These are the activations of a small network on made-up records, seen along a few directions, one row for each record.
Each row is followed by the record's values for the fields F, J, S, V, G, W.
Not every record has every field; a missing one is left out.
Other fields move the rows too, some of them a lot.
In the rows, 500 means zero.
Strong random noise was added to every row along 2 fixed directions; ignore it. To show where, here is one row again and again, with new noise each time:
[384 425 511 448 488 380 592 427 578 465 380 552 668 478 548 439 430 673
 410 592 506 497]
[367 362 404 531 389 301 634 391 790 514 340 459 739 558 444 549 437 705
 431 548 491 455]
[463 547 663 406 394 424 536 422 504 648 617 393 671 426 744 157 449 511
 323 417 789 498]
[403 469 577 409 512 417 567 440 483 475 434 563 641 439 620 352 431 634
 387 582 557 514]

[555 535 406 378 551 596 521 584 440 547 680 449 388 346 575 279 590 461
 533 367 566 457]
F=f2, J=j1, V=v5, G=g2, W=w2
[464 357 402 438 569 400 651 478 353 314 455 497 497 474 565 600 442 723
 445 538 279 565]
F=f1, S=s2, V=v3, G=g1, W=w2
[532 610 813 465 645 633 392 545 120 423 465 711 399 477 642 421 448 393
 478 652 515 608]
F=f2, J=j2, V=v4, G=g1, W=w2
[529 434 523 469 432 373 614 445 390 513 593 316 560 503 668 472 435 584
 385 393 540 554]
F=f1, S=s2, V=v3, G=g2, W=w2
[526 396 506 631 455 416 545 489 444 439 390 477 481 644 429 807 436 524
 526 542 344 579]
F=f2, J=j2, V=v4, G=g1, W=w2
[487 454 452 524 572 472 494 536 440 376 455 587 450 549 431 734 434 519
 542 592 310 522]
F=f1, S=s1, V=v1, G=g1, W=w2
[589 465 354 462 569 569 505 615 350 373 634 477 265 438 528 585 529 458
 569 405 307 529]
F=f1, S=s1, V=v5, G=g2, W=w1
[568 527 314 479 406 581 506 517 653 585 644 330 412 405 475 298 662 483
 550 283 595 436]
F=f2, J=j2, V=v5, G=g1, W=w1
[465 511 545 369 690 578 522 549 308 407 469 681 452 375 563 378 500 551
 508 613 450 509]
F=f2, J=j1, V=v4, G=g2, W=w2
[518 629 556 326 619 670 438 564 344 508 607 601 398 292 636 135 582 463
 507 494 624 493]
F=f2, J=j1, V=v5, G=g2, W=w1
[392 408 425 564 326 308 592 390 892 636 416 374 772 587 423 505 463 601
 429 459 624 408]
F=f2, J=j1, V=v2, G=g1, W=w1
[500 543 369 452 472 597 484 537 649 593 576 483 453 383 460 272 619 479
 568 421 594 425]
F=f2, J=j1, V=v5, G=g1, W=w1
[441 478 605 506 673 526 484 495 331 286 283 735 468 540 474 660 439 589
 505 722 270 570]
F=f2, J=j2, V=v2, G=g2, W=w1
[569 526 717 596 327 368 533 387 434 675 613 231 646 646 694 487 403 414
 350 358 699 559]
F=f2, J=j2, V=v2, G=g2, W=w2
[475 451 353 415 446 457 602 476 563 505 610 375 520 386 589 303 539 622
 445 374 524 471]
F=f2, J=j1, V=v1, G=g1, W=w1
[491 541 524 318 590 567 530 519 335 479 646 513 467 327 701 204 518 554
 424 455 561 499]
F=f2, J=j1, V=v1, G=g2, W=w1
[475 486 399 466 512 525 534 465 562 450 460 500 493 438 474 407 566 610
 508 489 461 483]
F=f2, J=j2, V=v1, G=g1, W=w1
[651 493 318 550 388 500 506 575 587 599 778 221 353 509 503 563 557 351
 564 213 514 463]
F=f1, S=s1, V=v5, G=g1, W=w2
[503 449 209 508 460 572 533 524 715 478 485 458 405 438 328 462 652 585
 622 416 408 428]
F=f2, J=j2, V=v5, G=g2, W=w1
[544 522 485 500 333 445 533 417 571 630 643 247 563 498 604 338 527 529
 419 306 667 503]
F=f2, J=j2, V=v1, G=g1, W=w2
[422 462 603 426 633 426 549 442 377 410 374 601 611 507 560 534 390 666
 445 661 460 526]
F=f2, J=j1, V=v2, G=g2, W=w2
[466 489 609 396 593 454 536 488 331 431 508 562 560 450 660 432 417 530
 389 555 524 527]
F=f1, S=s2, V=v2, G=g2, W=w1
[590 559 569 478 342 431 488 485 512 702 783 220 545 486 694 329 468 350
 394 251 790 485]
F=f1, S=s2, V=v3, G=g2, W=w2
[556 589 573 293 673 636 477 591 151 460 691 560 340 285 717 225 522 484
 482 468 562 543]
F=f2, J=j1, V=v5, G=g1, W=w2
[462 375 227 500 400 409 673 420 756 515 526 315 591 478 446 420 564 676
 489 353 446 413]
F=f2, J=j1, V=v4, G=g2, W=w1
[596 456 314 510 331 470 581 485 596 585 719 183 433 464 566 411 596 491
 466 188 540 496]
F=f2, J=j2, V=v5, G=g1, W=w1
[555 496 490 410 405 428 585 485 441 575 758 256 522 403 756 261 504 503
 363 279 659 510]
F=f1, S=s2, V=v3, G=g1, W=w1
[431 369 340 514 440 377 651 451 708 492 411 449 624 514 446 539 498 646
 487 491 433 445]
F=f2, J=j1, V=v4, G=g2, W=w1
[582 468 497 467 591 495 558 505 238 378 523 439 390 491 574 600 488 571
 494 463 361 591]
F=f2, J=j2, V=v5, G=g2, W=w2
[485 455 430 425 459 476 594 487 520 518 571 442 522 390 595 303 531 560
 447 418 553 486]
F=f2, J=j1, V=v4, G=g1, W=w1
[627 589 557 483 530 589 417 601 307 551 725 439 326 455 586 476 504 283
 535 381 566 523]
F=f1, S=s1, V=v5, G=g1, W=w2
[535 685 645 405 735 791 280 663 230 429 497 846 270 375 447 402 581 281
 615 659 499 517]
F=f2, J=j2, V=v5, G=g1, W=w1
[533 392 232 518 363 410 638 487 732 573 601 261 509 462 460 479 575 571
 524 289 509 438]
F=f2, J=j1, V=v5, G=g1, W=w2
[514 622 659 480 612 628 345 556 389 466 440 687 417 481 479 502 513 400
 545 624 522 533]
F=f2, J=j2, V=v3, G=g1, W=w1
[455 451 576 369 567 449 614 452 241 379 543 508 527 398 742 338 434 633
 339 509 449 583]
F=f1, S=s2, V=v2, G=g2, W=w1
[427 522 576 432 597 542 514 451 405 411 376 654 543 435 551 354 506 603
 457 634 486 519]
F=f2, J=j2, V=v2, G=g1, W=w1

Which values does each new row have?
[473 482 408 371 573 523 582 480 431 418 546 502 483 360 596 298 537 643
 462 474 453 494]
F=f2, J=j1, V=v1, G=g1, W=w1
[474 596 613 588 439 566 388 489 654 687 408 574 576 563 369 433 530 400
 580 588 700 453]
F=f2, J=j2, V=v4, G=g1, W=w2
[511 714 869 465 696 696 232 590 161 480 393 877 414 497 479 504 443 297
 556 799 595 570]
F=f2, J=j2, V=v3, G=g1, W=w2
[445 389 253 475 460 422 649 424 695 451 471 396 576 466 447 468 544 717
 497 440 390 442]
F=f2, J=j1, V=v1, G=g2, W=w1
[398 444 463 521 499 446 542 473 671 529 366 597 636 527 380 534 478 572
 517 614 495 440]
F=f2, J=j1, V=v4, G=g1, W=w2
[450 542 403 363 703 666 454 600 443 381 419 758 369 327 414 384 596 556
 612 637 396 472]
F=f2, J=j1, V=v5, G=g2, W=w1
[555 616 540 373 535 629 446 556 363 568 645 498 393 326 634 179 576 434
 511 425 673 505]
F=f2, J=j1, V=v5, G=g2, W=w2
[459 486 641 552 463 434 508 419 505 477 357 527 610 582 521 549 454 569
 429 584 523 540]
F=f2, J=j2, V=v2, G=g1, W=w1
[587 616 525 385 602 720 429 594 281 476 647 542 275 319 609 222 633 401
 538 417 547 509]
F=f2, J=j2, V=v5, G=g2, W=w1
[494 481 409 495 419 482 575 464 657 589 542 392 564 457 514 325 567 521
 485 388 601 437]
F=f2, J=j1, V=v4, G=g1, W=w1
[503 474 519 671 354 378 486 437 737 608 490 359 637 700 405 712 440 385
 473 433 539 454]
F=f1, S=s1, V=v2, G=g2, W=w1
[536 404 376 606 390 413 581 492 649 530 535 352 520 598 461 655 487 467
 518 392 426 468]
F=f1, S=s1, V=v4, G=g2, W=w1
[551 584 497 489 462 532 473 500 583 660 594 382 513 464 515 337 555 444
 539 397 694 446]
F=f2, J=j1, V=v5, G=g2, W=w2
[496 527 725 466 474 458 537 405 280 515 530 450 591 515 713 350 421 531
 344 495 597 586]
F=f2, J=j2, V=v2, G=g2, W=w2
[498 571 556 436 525 645 459 514 424 516 521 599 442 382 543 219 586 471
 509 519 592 498]
F=f2, J=j2, V=v4, G=g1, W=w1
[462 606 702 502 582 589 377 498 434 500 408 687 514 515 495 452 482 428
 494 646 550 519]
F=f2, J=j2, V=v2, G=g1, W=w1
[491 425 306 487 354 391 620 457 742 595 616 259 591 474 536 397 542 595
 453 302 571 426]
F=f2, J=j1, V=v1, G=g1, W=w1
[633 536 444 452 585 597 469 623 299 449 708 455 266 422 572 528 529 360
 565 382 419 523]
F=f1, S=s1, V=v5, G=g1, W=w2
